Each row below holds a small network's activations on one input, seen along a few directions.
Each table varies a few parts of the input and shows all the possible inputs, shuffled.
Descriptions start from the smaller parts, as in this example, which fits no table here: values(3) and (point or ring(9) or (line(4) and ring(5))).
Shared parts are said once, and a part with two or three values counts as separate values.

A family of inputs:
row 1: [ -4 -13   3  -3   3   5  28  20   6   3 -28  -1 -17  17  21   8  -3   8]
row 2: [ 11  12  16  -9  -1  -1  10  -8  -5  -3 -17  -6 -12  11  20  -9   7   9]
row 3: [ -2  -7   2  -3 -12  13  28  13   8   3 -26   1 -16  19  23   5  -1  -2]
row 4: [  4 -18   8   1   7  16  27  14   6  -1 -28   5 -18  17  16  12  -2   2]
row 5: [ -4  -4  12  -2  -1  11  25  14  14  -2 -23  -5 -17  16  19   8   7  -4]
row 6: [-11   1 -15   2  -1  -8 -45   0  -6 -11  51  -2  28 -31 -43  -8   0 -13]
row 7: [-10  12 -26   8   0 -18 -32 -10  -6   1  51 -10  25 -32 -44   1 -10 -11]
row 8: [-15   4 -21   6   2 -12 -37  -8  -1  -2  36  -2  35 -21 -34   6  16  -7]
row 9: [ 19  -2  13  -6   5   2  10  -8 -12  -1 -23   5 -15  13  14  -5  -2  15]
row 10: [-16   6 -24   9   1 -10 -31  -9  14  12  44   5  32 -24 -37   8  -3 -14]
row 11: [  0 -12  12   8   4  19  25  10  11  -3 -25   3 -21  16  15   6   4  -2]
row 12: [ 12   8   7  -9 -11   0  11  -9 -11   1 -20  -2 -12  14  25 -11  -1  10]
row 13: [ 10   2   8 -10   1  -9  10  -2 -11   2 -22  -2 -13  12  21  -8  -4  20]
row 14: [ 15   4  17  -1   1   5   8 -14  -9  -4 -20   4 -17  10  13 -10   5  10]
row 15: [ -9   8 -11  10   1 -13 -39  -5   4   4  50  10  39 -37 -29  -4 -11 -21]
Question: What is each input in this table made of?
Answer: values(5) or (values(2) and ring(5))
Question: Start at row 9 and move only the ring(5) part, one step at a time. The first step leads to row 14. Which rows follow, in order?
Answer: row 2, row 12, row 13
Question: Start at row 11 and move only the ring(5) part, one step at a time. The first step leads to row 5. Which rows follow, in order?
Answer: row 3, row 1, row 4

A family of inputs:
row 16: [ -4  -3  -2  -2  -5   2  14  10   5   3 -10  -3  -5   7  12   4  -3  -1]
row 17: [-10  14 -21   6   0 -20 -50 -15  -7   0  59  -2  37 -38 -46  -7  -3 -12]
row 18: [ 10   7   9  -2  -5   3   9  -7  -2   0 -12  -1  -7   8  16  -5   0   2]
row 19: [ 11  -1  12  -1   2   5   5  -4  -6  -4 -12   3  -9   5  11  -6  -1   4]
row 20: [  9  -2   7  -3   1   5   4  -4  -8  -7 -14  -2 -10   9   6  -4   7   8]
row 21: [ -5  -8  -2  -1   5   0  13   9   4   4 -11   0  -8   7   2   8  -2   5]
row 22: [-19   4 -26  11   0 -13 -42  -5   5   3  55   3  40 -35 -47   4  -1 -19]
row 23: [  0  -8   8   2   3   9  11   8   8  -1 -11   4  -9   6   7   3  -1  -3]
row 24: [-3  0  6  2 -3  7 14  4 11  4 -9  2 -6  6 12  3  0 -6]
row 25: [  7   0   1  -6   3  -4   7  -3  -8   2 -12  -2  -8   9   7  -1  -2  14]
row 26: [ -2  -9   3   1   3  10  10   8   4  -5 -12  -1  -9   9   3   6   7  -1]
row 27: [  6   5   4  -7  -4  -5   7  -2  -5   2 -12  -3  -5   8  16  -5  -2   8]
Question: What is each input in this table made of?
Answer: values(2) and (point or ring(5))
Question: Which other rows does row 26 become when the values(2) part takes its other values? List them by row number.
Answer: row 20

A family of inputs:
row 28: [  2  -1  14  -1   0  -1  23   7  14  12 -25   9  -2   7  43   2 -10  -1]
row 29: [ -2 -21  33   9   2  36  15  15  24 -16 -18  11 -22   7  13  -4  15 -20]
row 30: [ 18  26  11 -11  -9 -12   6 -14  -8   2 -11 -12   1   3  23  -8   0   4]
row 31: [-32   9 -25  12 -17 -12 -35  -1  25   6  56   4  48 -32 -27   7   5 -35]
row 32: [ 21   8  15   3   6   8 -15 -31 -18 -16  -8  -3  -3   6   5 -15  20  14]
row 33: [ 12  11   4  12  10  -3 -33 -18  -5  -6  45  12  23 -37 -32 -10 -19 -18]
row 34: [ 13   0  12  -9  10  -2 -20 -14 -29 -15  -7   2  -5  10  -9 -19  21  25]
row 35: [ 10  12  -4 -13  -2 -20   6 -16 -18   0 -15 -15  -5   2   5  -2   4  19]
row 36: [  3 -25  16  14  11  36  17  12  16 -22 -24   3 -23  11   0   9  16 -10]
row 37: [  5   5  11  15   1  -2 -43 -14  -5  -6  41  22  23 -39 -28 -19 -15 -24]
row 38: [ -5  17  -1 -10 -20  -9  21   8   4   8  -6 -10  -8   5  37 -10 -18  -1]
row 39: [ -1   9 -17  -3 -14 -13  21   5  -4  10  -8 -22  -9  11  24   1 -17   9]
row 40: [ -4  -7  20  10  -2  19  29  14  10   1 -25   9 -12   9  36   5   5 -18]
row 41: [ 14  17  32  -1  -1   7 -17 -23 -12 -12  -6   7  -5   1  18 -27  21   3]
row 42: [-29   5 -39  11  -9 -14 -36  -2  17   6  54  -9  45 -28 -36  18   6 -26]
row 43: [-35   4 -41   2  -2 -19 -35  -1  12   8  54 -11  39 -31 -45  22   7 -17]
row 44: [  0 -15  -7  -7   6 -10  17  20  -3  12 -25   8  -9  17  11   7  -9  25]
row 45: [  3  -2 -11   6  14 -10 -38 -14 -14  -3  43  12  15 -33 -51  -6 -13  -2]
row 46: [ -7   7 -19 -11  -8 -20  21   7  -7  17  -6 -19 -16  12   8   3 -17  18]
row 47: [  5 -12 -15  -4  14  -6 -42  -3 -20 -10  43  14  21 -29 -49 -12 -13   2]
row 48: [ 11   4  -5 -21  -7 -16  -3  -2 -23  -4 -14  -8  -1   7   3 -10   3  23]
row 49: [  3  -5  13   1  -4  22  32  10  15   8 -22   9 -14  21  21   9  -2 -11]
row 50: [ -6 -27  13   1  14  29  17  13  14 -14 -22   5 -31  15 -15  13  13  -1]
row 51: [  5  -9  -5   0  -1   2  21   3  11  16 -25   8  -7  18  21   5 -10  13]
row 52: [  2 -14   2  10   1  22  30   9   6  -1 -28   4 -13  18  19  14   4  -5]
row 53: [ 15  15  -1  -1  -8 -12   2 -14 -14   0 -16 -12  -1   4  14  -8   6  12]
row 54: [ -6 -17  -1  -2   4  15  29  10   4   5 -26   6 -20  20   4  17   0   4]
row 55: [  8   4   8  -3   4  -3  27   5  13  17 -23   4  -4  15  33   8 -14   3]
row 56: [-30  16 -30   9 -12 -13 -29   0  27  11  59  -2  45 -29 -38  10   1 -28]
row 57: [ 11  -1  -9  11   5   0 -42 -18  -9  -7  42  14  20 -29 -40 -10 -16 -11]
row 58: [ -5 -32  13   1  15  28  10  29   6 -20 -23   7 -26  15 -16   7  15   2]
row 59: [  9  23  16  -9 -14  -9   0 -10  -7   0 -13  -1  -1  -1  28 -19   4   0]
row 60: [ -4 -22   0   1   7  10  24  25  -7  -2 -29   3 -14  17   8  16   4   8]
row 61: [ -2 -11  -6  -8   6  -8  23   4   7  19 -24   5 -12  17  11  12 -12  20]
row 62: [-35  -3 -41  -2  -5 -17 -41  13   8   7  54  -6  42 -25 -49  15   6 -11]
row 63: [ 12   8  12  -5  11  -3 -13 -27 -22  -8  -5  -1 -11   7 -11 -13  20  23]
row 64: [ -5   0 -19 -12  -8 -23  15  20 -16  10  -9 -24 -10  11  14   2 -16  22]
row 65: [ 23  19  27  -3   4   6 -12 -29 -13 -11  -3  -3  -3   5  13 -16  15   7]
row 66: [  3 -15  29  13  12  32  23  15  22 -15 -20   2 -24  10   5   5  13 -18]
row 67: [  1  21  -5  -8 -13 -15  26   7   1  13  -4 -21  -9  10  31   0 -22   2]
Question: What is each input in this table made of?
Answer: line(5) and (values(2) or line(6))
Question: The inputs of row 29 and row 66 match in every part but the line(5) part. If row 38 is changed in the same way as row 29 into row 66, which row does it become?
Answer: row 67
Question: The inputs of row 41 and row 63 match in every part but the line(5) part. If row 31 is changed in the same way as row 41 into row 63, which row does it become?
Answer: row 43
Question: List by row number the other rows that have the line(5) part in common with row 44.
Answer: row 34, row 47, row 48, row 58, row 60, row 62, row 64

A family of inputs:
row 68: [  1  17  -5  -2   2 -22 -36 -16 -12   3  37   4  25 -29 -24 -13  -8  -2]
row 69: [ 13 -14  20   6   5  24  35   7   9   0 -36  11 -24  21  27   8  -3  -3]
row 70: [ -4 -13   0  -1  -6  18  46  26  17   4 -28  -7 -24  25  28  18 -10  -7]
row 71: [  7  15 -13  -7   1 -27 -42 -21 -25   0  31  -2  25 -21 -23 -17  -3  14]
row 72: [-25 -10 -20  10  11  -6 -24   6  11   3  33   4  21 -22 -42  14   6 -10]
row 73: [-32  -3 -32   8  -8  -8 -16  16  19   9  41  -2  26 -22 -31  13  -7 -21]
row 74: [ 20   7  25 -10   1  -3  21  -4 -11   0 -35  -1 -23  16  38 -13  -4  17]
row 75: [ -5  16 -10   4  -7  -6 -34 -16  -1  -4  37  -5  26 -20 -26  -6  10 -13]
row 76: [ 26   6  14 -15  -2  -7  18 -13 -26  -2 -42  -6 -23  25  35 -14   2  32]
row 77: [ -1 -23  12  -3   9  22  34  22   9  -7 -39   0 -30  27  15  14   8   6]
row 78: [ 16   7  20  -5  -5  14  28  -9   3  -2 -36  -5 -25  28  35  -4  10   9]
row 79: [-14  -5 -10  13   0   3 -31   2   7  -4  37  10  25 -27 -32   0   0 -21]
Question: The inputs of row 74 and row 68 match in every part but one. If row 69 is changed in the same way as row 74 into row 68, which row does it become?
Answer: row 79
Question: What is each input in this table made of?
Answer: values(2) and line(6)
Question: Which other rows does row 72 become when the values(2) part takes its other values? List them by row number.
Answer: row 77

A family of inputs:
row 80: [-12   0 -20   1   2 -21 -24   6   2  12  33   7  28 -26 -24   3 -19  -7]
row 81: [ -5  15 -10  -9 -18 -11  24  13   9  14  -3 -14  -4   6  23   2 -19  -3]
row 82: [ 23  11  17 -13   3 -10  12 -13 -23   0 -29  -5 -19  14  31 -15  -4  25]
row 83: [ 18   1  34   9   3  25  -7 -17   4 -15  -7  18  -8  -2   6 -17  12 -12]
row 84: [  6 -26  12   2  17  22  14  12   0 -12 -27   8 -22  18  -5  10  12   8]
row 85: [-13 -10   4   9  -2  18  14  20  23  -3   7   2  -6  -3   1  11  -7 -26]
row 86: [ -8   8 -18   7   5 -13 -32 -16  -7   4  40   3  26 -26 -40   3   0  -6]
row 87: [ 12  -6   0 -16   4  -5  22   0 -16   3 -34  -9 -20  26  21   3   0  30]
row 88: [ 24  23  21  -6 -11  -3   1 -25 -14   2 -14   2  -6  11  33 -24  -1  11]
row 89: [ -1  -1 -12 -11  -9  -8  27  10  -6   6 -24 -13 -17  18  22   4 -10  16]
row 90: [ 18 -11  32   4  15  17   5  -3  -7 -17 -22  12 -20   5   3  -9   9   3]
row 91: [ -5   3 -22   9   2 -14 -21  -4  -1  12  37   6  29 -24 -26   7 -17  -9]
row 92: [-15   9 -13  -7 -16 -12  20   8  17  19 -16  -8   6  15  25  14   4   2]
row 93: [ -7 -24   2   8   5  21  18  20   9  -8 -16   3 -19  10  -3  11   3  -6]
row 94: [-23 -15  -1  13   2  19  13  18  29   3  -5   7   5   5   2  19  15 -19]
row 95: [ -4  10 -12  -1  -5 -11 -45 -10 -14 -12  39  -7  26 -25 -31 -14   9  -6]
row 96: [ -8  14 -14   2   2 -14 -41 -18  -6  -8  41 -11  21 -23 -40  -8  13  -1]
Question: What is each input in this table made of?
Answer: line(5) or (values(2) and line(6))
